Each row below is a small network's average activation on inputs in which a field has the value named, seen along a few directions.
Values that are neighbours, or in one group, have similar rows; names and order tell nothing.
In the rows, 500 means zero.
Random noise pushes rows far along 6 fixed directions. That doesn't count. These rows show it; they differ only by the noise:
[383 439 503 595 706 660 597 595 432 430 412 259 420 577 526 430 538 390
 818 426 670 357]
[459 593 576 498 577 425 280 452 571 676 722 480 420 620 421 639 494 606
 432 560 338 532]
[288 497 479 651 578 589 389 581 342 723 465 687 439 536 511 462 475 653
 622 516 451 397]
[765 335 789 548 416 362 543 485 464 114 554 340 618 302 493 574 821 393
 783 141 620 297]
[513 251 534 440 395 606 568 488 482 454 526 502 648 466 454 573 514 568
 866 378 746 486]
[446 599 440 334 597 496 413 277 608 505 761 419 544 500 349 569 434 561
 294 508 270 676]
[651 424 608 355 448 440 487 493 727 479 637 331 570 630 448 627 653 405
 625 540 626 622]
[402 510 538 608 607 556 446 773 587 791 383 460 356 820 591 469 638 403
 720 736 666 481]


Values of TOR:
zegok: [464 543 352 670 633 611 510 659 481 663 342 515 371 713 568 410 451 458
 472 720 509 540]
nat: [513 623 538 419 590 406 492 225 478 242 766 431 467 289 390 549 540 494
 270 259 180 435]
vogo: [453 795 466 607 676 372 440 612 541 627 255 421 351 598 688 335 582 278
 130 804 365 511]
bevo: [397 366 591 755 625 604 538 619 313 408 442 442 388 443 595 489 519 527
 925 303 651 152]
tege: [401 445 575 532 304 487 372 695 448 901 535 771 364 706 562 624 414 722
 584 644 618 433]
ran: [576 510 539 444 424 422 494 395 393 281 685 443 446 295 440 564 368 584
 447 318 452 421]
bes: [692 633 492 191 256 265 450 394 738 431 626 597 592 399 446 498 558 407
  20 611 353 830]
zulel: [603 489 565 598 551 458 377 689 632 768 489 491 374 711 532 566 625 491
 592 705 568 524]
mito: [326 394 301 513 546 730 656 330 313 492 378 560 628 403 459 487  79 712
 718 375 703 407]
mub: [225 494 566 717 504 526 393 529 140 691 554 736 340 451 539 546 375 800
 625 382 383 255]
bovo: [600 364 522 513 414 439 565 746 554 566 241 514 528 597 657 440 486 386
 596 517 759 372]
mogor: [ 52 570 234 571 563 693 448 722 381 940 261 725 385 646 603 345 162 616
 345 829 523 544]
fovu: [564 626 560 752 523 449 458 694 409 567 311 500 384 593 564 490 562 442
 504 633 450 417]
guk: [431 726 336 539 478 511 437 332 366 565 381 806 535 409 463 372 311 613
 126 559 168 571]
maki: [735 228 428 310 158 602 684 462 760 418 419 652 789 455 485 520 614 455
 600 584 759 829]
TOR is arranged as a ring.
Going along TOR from fovu by way of its neighbour guk, in what order are zegok, nat, tege, zulel, mub met? -> tege, mub, nat, zulel, zegok
Name the neighbours of vogo, in listed order. -> mito, bovo
Name the neighbours of bes, in listed order. -> ran, mogor

Values of FUMAR:
dazos: [528 411 561 565 497 589 401 318 308 388 637 429 595 359 321 678 353 715
 584 254 343 403]
puno: [500 458 352 411 433 590 698 363 521 477 410 515 693 490 463 505 363 541
 499 569 580 648]
vaz: [320 434 473 457 616 567 444 485 472 672 701 378 360 703 467 630 330 609
 786 530 636 424]
fav: [538 438 540 629 548 551 469 645 604 571 485 497 346 642 497 508 591 461
 654 563 518 456]
korof: [570 497 539 382 548 458 642 427 659 279 587 370 560 419 545 439 747 341
 503 352 489 521]
fik: [607 731 577 303 475 288 468 456 697 446 707 427 489 547 475 522 703 339
 180 588 303 647]
zes: [491 461 377 476 466 635 517 530 593 637 383 600 547 515 529 454 556 490
 481 712 473 748]
kal: [544 590 323 277 511 527 600 219 650 326 436 470 744 403 467 361 454 362
 234 562 380 750]
voril: [603 569 473 371 601 467 537 442 670 351 527 196 553 562 459 534 387 347
 420 546 617 606]
pir: [376 616 555 775 659 475 379 476 161 379 468 525 318 226 504 432 342 624
 335 199 307 125]
nef: [311 611 403 522 686 530 441 583 597 674 432 574 501 603 537 337 651 400
 305 730 310 594]
mor: [495 348 466 291 398 583 732 497 570 333 481 265 545 575 460 496 480 328
 687 460 790 614]
sireg: [633 585 617 488 489 292 374 617 564 546 566 403 350 543 562 548 533 451
 323 562 458 441]
tade: [596 547 520 638 554 525 510 578 499 598 429 459 367 680 519 525 472 518
 610 582 590 473]
pil: [597 596 578 359 453 360 461 556 681 495 628 340 413 629 513 593 537 366
 337 611 539 612]
FUMAR is arranged as a ring.
Going along FUMAR from fik by way of its neighbour mor, in what order are zes, pir, nef, sireg, pil met? -> pil, sireg, pir, zes, nef
Name the neighbours of tade, in listed order. -> dazos, puno
What is the length, in steps, of the shortest route from korof to voril? -> 7

Values of MEGUL:
demu: [535 436 463 435 396 533 490 604 695 727 387 623 593 712 522 523 551 449
 606 729 643 648]
sed: [634 502 589 483 349 388 534 505 528 415 431 505 560 475 504 530 555 432
 426 482 567 521]
bamud: [354 528 304 457 549 607 714 620 460 463 130 500 545 458 650 191 493 265
 361 631 622 555]
gif: [335 420 365 644 525 692 668 632 255 562 166 586 548 495 596 343 417 504
 742 542 701 400]
palem: [460 497 515 553 500 556 481 812 707 842 312 597 372 872 667 422 711 330
 738 860 729 559]
mab: [710 479 609 356 444 347 453 354 559 308 727 228 549 473 416 698 357 533
 468 378 587 513]
sunu: [433 514 333 348 493 543 711 471 589 385 452 666 692 395 481 252 737 368
 298 525 382 723]
rikup: [646 735 657 425 415 175 287 493 651 580 759 722 412 477 489 519 887 458
  40 573  39 611]
begu: [652 535 522 496 491 466 620 667 772 560 367 483 499 665 599 414 829 268
 485 712 599 637]
vezar: [556 619 367 437 624 562 603 471 623 364 429 333 485 488 488 348 561 301
 224 597 360 684]
MEGUL is arranged as a line.
What is the length, in steps, of the shortest route from bamud to sunu? -> 8
Name the neighbours of begu, in listed order. -> demu, palem
Name the neighbours of gif, in listed order. -> sed, vezar
